A small network was shown many inputs. Here are its activations along a few directions, one row for each input.
Each table varies a few parts of the input and shows all the possible inputs, shuffled.
A made-up example of a description, with smaller parts first: one of 3 separate values, together with either a single point or one of 11 places around a ring or (one of 5 places around a ring, together with one of 6 places along a line).
Shared parts are said once, and a part with two or three values counts as separate values.
(in the rows, 128 means zero)

A family of inputs:
r1: [ 68 144  84 199 125 155  53 111 103 130 171 164 191 163 111]
r2: [193 103 149  56  90 116 175 164 124 142  92 119  66 130 102]
r3: [106 195 155 143 207 206  57  68 144  97 187 170 206 137 123]
r4: [ 61 136  91 199 129 143  68 104 112 139 169 162 177 152 130]
r5: [ 29 136  86 223 167  91 103 105 137 113 152 128 173  83 181]
r6: [ 30 140  83 219 155 108 101 104 130 111 157 122 182  99 160]
r7: [181 102 150  78 106  91 198 159 132 142  78  92  64  93 138]
r8: [218 103 147  58  81 137 151 156 111 158  92 129  67 168  93]
r9: [248 162 228  10 151 189 153 136 156 105 122 139  98 144 101]
r10: [ 39 134  91 204 151 116  95 104 121 114 158 135 175 125 147]
r11: [206 105 143  59  81 128 167 159 124 156  97 115  70 155 100]
r12: [ 51 134  88 205 132 135  74  98 121 120 163 145 180 137 136]
r13: [188 102 145  67  98 104 192 163 132 137  84  94  71 122 120]
r14: [174  97 150  72 119  72 205 162 144 127  70  78  71  84 149]
What do these inputs look like to the network? -> one of 2 separate values, together with either a single point or one of 6 places along a line
Change only the choice among 2 separate values in r3. List by row number the other rows that result. -> r9

A family of inputs:
r15: [ 15 132  63 242 134  86 134 129 113 163 160 128 160  74 132]
r16: [ 29 113  72 193 134 114  58  77 134  67 150 119 196 169 179]
r17: [137 104 116 108 143  66 201 162 136 128  75  85 106  61 165]
r18: [186 164 178  85 130 182 137 112 156 134 156 128 105 136  88]
r19: [189 132 150 104  90 144  94 126 100 169 121 144  87 157 108]
r20: [ 27 119  44 214 120 140  99 130 102 122 170 148 192 150  94]
r21: [143 100 122 130 112  72 195 156 145 153  93  88  77  87 154]
r22: [184 128 161  99 104 141  98 140  99 157 111 149  92 150 117]
r23: [ 53 155  93 209 151 151  47 125  82 158 166 202 181 126 105]
r24: [169 130 159  67 151 129 112 150  88 120  90 153 129 117 132]
r25: [156  98 114  96  74 120 146 144 128 127 117 109 105 167 108]
r26: [169 159 179  58 185 168 158 129 156 103 130 141 146 110 111]
r27: [145  97 101  70 126 116 163 155 116  88  87 101 139 141 121]
r28: [174 126 161  85 125 132 104 147 104 156 101 156 104 143 125]
r29: [133 100 132 116 120  71 197 158 134 136  81  89  91  71 157]
r30: [146  90 112  90  94 117 151 151 134 116 106 110 105 162 109]
r31: [141  86 112  77 110 114 162 153 132 108  93 114 130 151 119]
r32: [154  95 116 109  59 126 144 137 131 131 126 112  86 178  99]
r33: [151 100 128 143  92  78 189 151 141 159 101  81  69  92 147]
r34: [ 66 153 106 192 166 133  10  70 104 103 144 157 194 151 191]
r35: [ 28 123  82 230 148  69 102  87 144 106 144  97 172  91 226]
r36: [189 159 182 105 120 187 141 111 157 137 168 135  93 150  87]
r37: [181 161 181  80 149 178 148 123 156 126 148 132 120 137  99]
r38: [ 72 182 134 188 195 170  53  51 162  77 192 141 212 142 167]
r39: [149 106 124 149  77  82 188 139 142 163 113  90  51 102 140]
r40: [ 60 188 117 203 179 188  91 100 132 132 213 175 204 126  76]
r41: [169 129 164  77 132 135 109 149  94 131  94 160 114 129 128]
r42: [168 155 181  65 165 174 152 121 160 113 135 142 126 117 101]
What do these inputs look like to the network? -> one of 4 places along a line, together with either one of 2 separate values or one of 5 places along a line
The inputs of r40 and r20 match in every part but the place on the line of 4. If r37 is changed in the same way as r40 into r20, which row does it become? -> r30
List by row number the other rows that have the place on the line of 4 in common with r22. -> r19, r23, r24, r28, r34, r41
A walk changes only the place on the line of 4. It starts at r38 and steps to r34. List the rest of the walk in order. -> r16, r35
Change only the place on the line of 5 in r36. List by row number the other rows that result. -> r18, r26, r37, r42

A family of inputs:
r43: [ 48 174 102 209 163 171  43  83 117 117 196 167 209 142 120]
r44: [239 126 187  13 117 154 174 158 133 117  90 124  84 130 109]
r45: [241 123 184  26  97 156 167 161 132 160  98 131  72 141  82]
r46: [243 119 173  33  76 161 168 173 101 170  95 130  71 164  70]
r47: [ 95  79  83 157  86  65 156 136 138 132  99  92 101 106 164]
r48: [ 48 173 110 201 182 170  53  85 134  97 196 172 214 136 132]
r49: [ 95 101 100 156 135  64 187 140 149 115 102  84 108  74 174]
r50: [ 51 154  88 205 148 157  29 101  94 139 178 177 209 172 112]
r51: [ 92  75  72 166  72  63 152 148 115 141  99 100  92 126 147]
r52: [ 50 186 128 202 200 167  65  81 133 113 193 165 207 111 133]
r53: [241 146 214  20 140 146 176 143 145 128  98 117  59 115 111]
r54: [ 92  81  96 148 119  60 166 128 145 107  92  78 111 119 182]
What do these inputs look like to the network? -> one of 3 separate values, together with one of 4 places along a line
The inputs of r52 and r50 match in every part but the place on the line of 4. If r49 is changed in the same way as r52 into r50, which row does it become? -> r51
Change only the place on the line of 4 in r44. List by row number the other rows that result. -> r45, r46, r53
